A small network was shown many inputs. Here are its activations along a few directions, one row for each input.
Each table varies a few parts of the input and shows all the possible inputs, shuffled.
A made-up example of a description, with smaller parts first: one of 4 places along a line, together with either a single point or one of 9 places around a ring or (one of 3 separate values, together with one of 8 places around a ring).
Shared parts are said once, and a part with two or three values counts as separate values.
In the rows, 128 means zero.

Other details of the inputs shift rows strongly along three fixed directions, in all tables alike. That doesn't count.

A family of inputs:
x1: [221 201 113 150 132 150 102 116 122 117  73]
x2: [110  76 130 131 117 135 147 140 150 189 137]
x3: [ 97 105 133 139 136  99 159 144 119 190 150]
x4: [141 114 100 120 143 141  94 130  84 111 188]
x5: [132 118 104 111 126 171  84 119  86 123 172]
x6: [189 182 147 214 120  98 165  87 172 156  75]
x7: [ 86 103 138 139 141 124 155 145 127 202 138]
x8: [121  68 116 142 154  87 125 130 143 167 148]
x9: [115  64 135 152 127 102 138 110 123 167 147]
x10: [235 155  84 182 126 114  89 122  90 195 132]
x11: [131 142  89  92 116 142 121 141  89 140 185]
x12: [ 89 128 166  93 133 116 139 117 163  90  85]
x13: [ 88 138 152  92 125 137 177 131 166 107  93]
x14: [118 169 119  77 108 147 118 120 104  21 135]
x15: [144 126  93  94 109 147 111 148  98 131 187]
x16: [214 206 115 146 113 118 107 123 111 107  86]
x17: [ 79 132 166 105 128 114 131 142 163  85  82]
x18: [ 91 129 161 109 122  86 137 144 156  79  95]
x19: [ 84 100 141 155 132 127 134  95 157 181 161]
x20: [ 67 128 151 121 128 131 155 128 151  81  86]
x21: [139 123 118 102 130 177  95 153  97 130 180]
x22: [103  60 138 158 154 128 131 120 136 166 139]
x23: [109 180 113  87 117 142 121 136  99  28 132]
x24: [135 117  88 105 152 153  76 139 108 126 171]
x25: [118 116 173 110 134 118 164 141 158  87 115]
x26: [173 150 144 203 107 125 155 105 154 151  36]
Description of these inputs: one of 2 separate values, together with either a single point or (one of 3 separate values, together with one of 4 places along a line).
Changing only the choice among 2 separate values turns x10 into x1. The same change can be made to x6. Which row results?
> x19
Which other rows does x8 become when the choice among 2 separate values takes its other values? List them by row number.
> x24
A walk changes only the place on the line of 4. It starts at x25 and steps to x15. List the rest of the walk in order.
> x11, x3
Which other rows does x11 become when the choice among 2 separate values takes its other values? List them by row number.
> x13
Which other rows does x2 become when the choice among 3 separate values takes its other values? List them by row number.
> x1, x5

A family of inputs:
x27: [186 130 128 193 125  96 146 124 144 182  87]
x28: [105 134 145 110 130 134 136 123 147  87 107]
x29: [120 129 143 127 131 122 134 120 144 102 101]
x30: [118 139 146 118 132 134 151 129 148 112 109]
x31: [140 136 106 120 126 128 113 135 106 129 150]
x32: [121 133 143 129 129 122 136 124 143 112 101]
x33: [142 132 110 117 126 126 111 136 107 126 153]
x34: [133 136 112 123 125 143 105 131 109 133 146]
x35: [138 127 138 144 133 115 135 118 145 120  99]
x36: [146 127 142 144 133 109 134 121 145 125 101]
x37: [118 139 145 120 129 132 149 131 148 113 107]
x38: [133 135 113 125 126 150 107 130 111 133 147]
x39: [145 134 111 120 123 125 113 137 105 129 152]
x40: [134 131 110 127 125 142 102 128 109 129 144]
x41: [138 137 138 146 122 108 149 130 138 137  96]
x42: [133 138 114 122 126 148 108 132 110 135 147]
x43: [145 126 113 120 133 130 101 128 111 122 152]
x44: [132 141 139 141 123 124 151 132 144 138 101]
x45: [157 122 137 162 133 109 135 117 148 137  96]
x46: [ 32  14 153 126 142  81 154 128 152 195 162]
x47: [134 143 112 121 118 143 119 141 106 142 148]
x48: [133 138 110 123 124 137 109 136 106 132 147]
x49: [174 127 134 182 130  99 142 124 146 167  92]
x50: [137 137 114 120 129 152 112 129 112 137 149]
x51: [163 119 138 173 133 110 137 113 147 144  95]
x52: [132 141 108 120 120 140 115 139 107 136 148]
x53: [136 138 108 121 123 131 113 136 104 133 147]
x54: [126 141 140 133 120 120 149 133 141 128 101]
x55: [ 79 134 154  69 137 150 143 123 152  49 123]
x56: [117 141 145 115 123 131 154 134 144 116 109]
x57: [142 129 138 147 133 110 136 121 143 129  98]
x58: [119 131 145 122 132 118 136 122 143 103 103]
x59: [146 126 112 125 130 133 100 126 110 123 149]
x60: [162 132 132 174 130 103 143 125 142 161  91]
x61: [133 140 108 121 120 136 113 138 105 134 146]
x62: [133 141 113 123 125 145 114 138 109 138 149]
x63: [145 131 112 122 130 127 107 135 108 127 153]
x64: [126 129 143 141 129 126 137 118 144 113  99]
x65: [132 140 109 120 118 135 115 139 103 135 147]
x66: [136 142 113 116 122 149 123 138 108 141 151]
x67: [133 153 109 134 115 124 123 113 107 135 165]
x68: [182 130 131 187 124  96 148 126 142 176  89]
x69: [ 61  40 118 117 131 118 130 139 118 214 199]
x70: [103 132 151 104 133 145 143 120 149  82 113]
x71: [140 136 108 120 124 126 115 137 103 130 150]
x72: [ 41  11 152 131 146  87 148 116 153 180 161]
x73: [ 82 132 156  77 138 152 145 119 150  53 123]
x74: [145 124 114 127 131 135 102 123 108 120 152]
x75: [110 132 147 120 130 135 138 120 146  92 107]
x76: [135 141 111 115 124 150 122 137 111 138 152]
x77: [135 128 113 128 129 141 103 123 106 122 148]
x78: [111 133 148 120 131 139 140 120 146  95 109]
x79: [128 138 141 139 126 121 145 130 145 127  99]
x80: [ 82 135 153  73 134 148 141 125 151  54 120]
x81: [136 137 114 121 126 150 110 131 112 138 148]
Describe the family of inputs behind these rows.
> either a single point or (one of 6 places along a line, together with one of 9 places along a line)
A walk changes only the place on the line of 9. It starts at x66 and steps to x56. List the rest of the walk in order.
> x47, x54, x65, x41, x71, x39, x68
A walk changes only the place on the line of 6. It starts at x70 and steps to x80. List the rest of the walk in order.
> x81, x37, x69, x56

A family of inputs:
x82: [137 125  92 118 119 124  84 123  96 128 167]
x83: [175 146 141 213 127  82 187 122 144 232  82]
x84: [138 123 105 125 134 133  79 130  93 125 168]
x85: [119 122 144 169 128 123 179 124 153 142  99]
x86: [148 111 150 190 141  90 138 115 158 165  87]
x87: [127 164 102 127 126 130 116 137  85 169 171]
x88: [138 124 106 128 136 133  79 130  97 128 169]
x89: [135 171 136 101 138 165 121 147 123  78 103]
x90: [136 135 108 123 112 163 109 113  99 149 175]
x91: [170 187 119 141 105 138 129 147 129 140  92]
x92: [190 179 112 145 121 142 136 151 143 145 102]
x93: [ 83  83 127 148 113 130 135 136 122 178 144]
x94: [ 66 125 172  77 131 145 143 112 160  74 106]
x95: [110 142  95 131 123 162 108 136  92 130 173]
x96: [160 122 106 136 138 132  93 129  98 139 177]
x97: [141 125  92 125 120 123  84 125  94 133 163]
x98: [ 89  91 122 126 131 119 131 152 150 189 151]
x99: [ 66  89 137 118 119 138 126 108 131 159 162]
x100: [ 97  67 132 141 138 100 113 123 127 162 150]
x101: [ 87 112 166  70 153 140 155 122 176  75 109]
x102: [144 115 102 111 128 132  93 131  93 116 175]
x103: [ 75 113 171  70 148 142 165 145 159  62 109]
x104: [104 102 142 111 145 107 162 126 147 107  86]
x105: [113  95 127 145 113 101 155 141 121 220 153]
x106: [137 104 145 149 125  87 156 113 158 128  94]
x107: [160 171 128 116 141 159 111 124 140 106  98]
x108: [138 106 157 156 144  96 151 117 160 129 103]
x109: [ 81 111 167  88 125 140 167 142 151  77 102]
x110: [150 119  92 113 119 125  99 124  97 126 174]
x111: [ 78  85 123 120 135 132 146 108 139 152 173]
x112: [154 144 145 195 108  89 169 132 149 217  70]
x113: [162 164 105 137 135 133 115 129 110 113  80]
x114: [168 163 123 142 125 123 107 122 122  94  98]
x115: [173 167 127 155 135 126 104 121 127 106 108]
x116: [ 77 117 164 103 124 137 154 140 150  91  91]
x117: [167 165 119 140 120 121 108 121 122  93  98]
x118: [101 131 142 150 131 126 157 101 166 130 104]
x119: [ 60  76 148  72 133 147 132 119 133 124 172]
x120: [146 118 107 115 135 134  92 131  94 116 177]
x121: [146 167 126 124 107 158 141 138 117  88 112]
x122: [ 95  83 126 114 116 117 146 150 133 186 158]
x123: [168 157 129 122 130 129 120 124 124  74 113]
x124: [155 158 125 103 124 128 121 124 124  55 117]
x125: [172 159 131 129 136 129 119 124 126  80 116]
Changing only one part turns x100 into x123. The same change can be made to x113. Which row results?
> x104
Describe the family of inputs behind these rows.
> one of 2 separate values, together with either a single point or one of 9 places along a line or (one of 3 separate values, together with one of 4 places along a line)
Which other rows does x99 become when the choice among 3 separate values takes its other values? List them by row number.
> x93, x112
Which other rows does x105 become when the choice among 3 separate values takes its other values? List them by row number.
> x90, x121
Which other rows does x108 become when the place on the line of 9 takes its other values? List them by row number.
> x96, x102, x106, x110, x120, x123, x124, x125

A family of inputs:
x126: [ 80  98 149  80 147 112 128 140 145  79 141]
x127: [133 106 139 194 111 117 150 109 133 196 116]
x128: [167 217 143 137 121 168 124 130 147  69  58]
x129: [129  80 141 131 136 122 149 133 145 154 118]
x130: [ 91 103 149  92 150 110 139 121 143 104 145]
x131: [191 210 124 142 126 121 134 115 138  60  65]
x132: [190 209 141 139 130 114 119 121 132  63  59]
x133: [131 115  68  52 135 167  48 156  48  93 220]
x134: [174 141  63 161 125 175  64 132  57 225 195]
x135: [132  98 144 179 128 127 140 132 148 198 112]
x136: [101  84 144  89 144 118 136 137 140  95 128]
x137: [197 214 128 143 122 142 149 113 147  72  74]
x138: [121 103 132 144 134 106 151 116 150 152 133]
x139: [ 67  85 148  59 140 112 116 141 132  53 129]
x140: [125 103 136 176 129 132 138 132 148 195 107]
x141: [ 64 102 147  65 139 112 120 143 147  53 144]
x142: [115 135  74  79 111 142  47 131  41  91 230]
x143: [128 105 138 170 117 115 157 111 140 169 128]
x144: [169 131  67 136 111 150  75 127  52 169 227]
x145: [ 88 103 137 103 138 107 143 116 145 101 145]
x146: [183 199 133 135 122 171 133 132 138  72  43]
x147: [132 103 143 148 141 112 151 117 148 176 128]
x148: [119 115 136 190 111 122 141 105 134 191 107]
x149: [134 105 139 162 139 119 151 119 148 190 122]
x150: [195 210 138 131 138 124 130 120 137  64  65]
x151: [ 52 107 142  68 136 101 121 121 136  53 145]
x152: [151 130  69 114 113 147  68 126  48 140 232]
x153: [124 112 123 184 125 125 145 113 144 197 106]
x154: [117 102 142 146 120 111 158 110 140 145 139]
x155: [182 145  62 178 121 173  55 128  54 245 190]
x156: [118 102 146 127 145 110 147 120 147 150 136]
x157: [183 249 129  93  70 141 174 161 148 132  57]
x158: [111  83 145 102 141 122 144 137 144 115 126]
x159: [ 69 103 146  88 127 101 139 115 130  70 150]
x160: [ 79  85 139  73 139 112 123 142 139  71 125]
x161: [125 108 131 180 124 122 147 113 144 192 115]
x162: [142  83 138 177 127 129 142 131 139 202  96]
x163: [229 241  48 125 110 165  48 133  55  75 154]
x164: [126 107 145 168 134 124 144 118 142 196 116]
x165: [116 113 133 176 115 126 147 110 134 175 114]
x166: [ 72 156 134 115 116 116 204 194 112 165 125]
x167: [ 99  98 151 101 142 121 141 138 154 109 143]
x168: [136  84 136 151 134 127 149 134 146 173 109]
x169: [195 209 140 138 126 157 140 135 152  71  69]
x170: [179 204 136 137 119 171 125 129 138  75  41]
x171: [119 135  67  84 110 144  53 132  46  98 232]
x172: [120 116 126 186 123 124 138 109 144 199 104]
x173: [ 70 108 145  74 143 105 125 127 140  74 142]
x174: [126  96 146 141 136 118 146 133 154 159 131]
x175: [127 106 127 165 129 118 154 115 150 177 124]
x176: [ 86 100 152  83 146 117 134 138 148  82 146]
x177: [ 49 102 157  46 141 113 113 143 141  31 148]
Describe the family of inputs behind these rows.
> either one of 2 separate values or (one of 5 places along a line, together with one of 10 places along a line)
Which other rows does x126 become when the place on the line of 5 takes its other values? List them by row number.
> x131, x133, x150, x159
Which other rows does x169 become when the place on the line of 10 takes its other values? List them by row number.
> x126, x128, x135, x140, x141, x167, x174, x176, x177
Which other rows does x143 become when the place on the line of 5 takes its other values? List them by row number.
> x149, x168, x169, x175
Which other rows belong to the same alternative as x157? List them by row number.
> x166
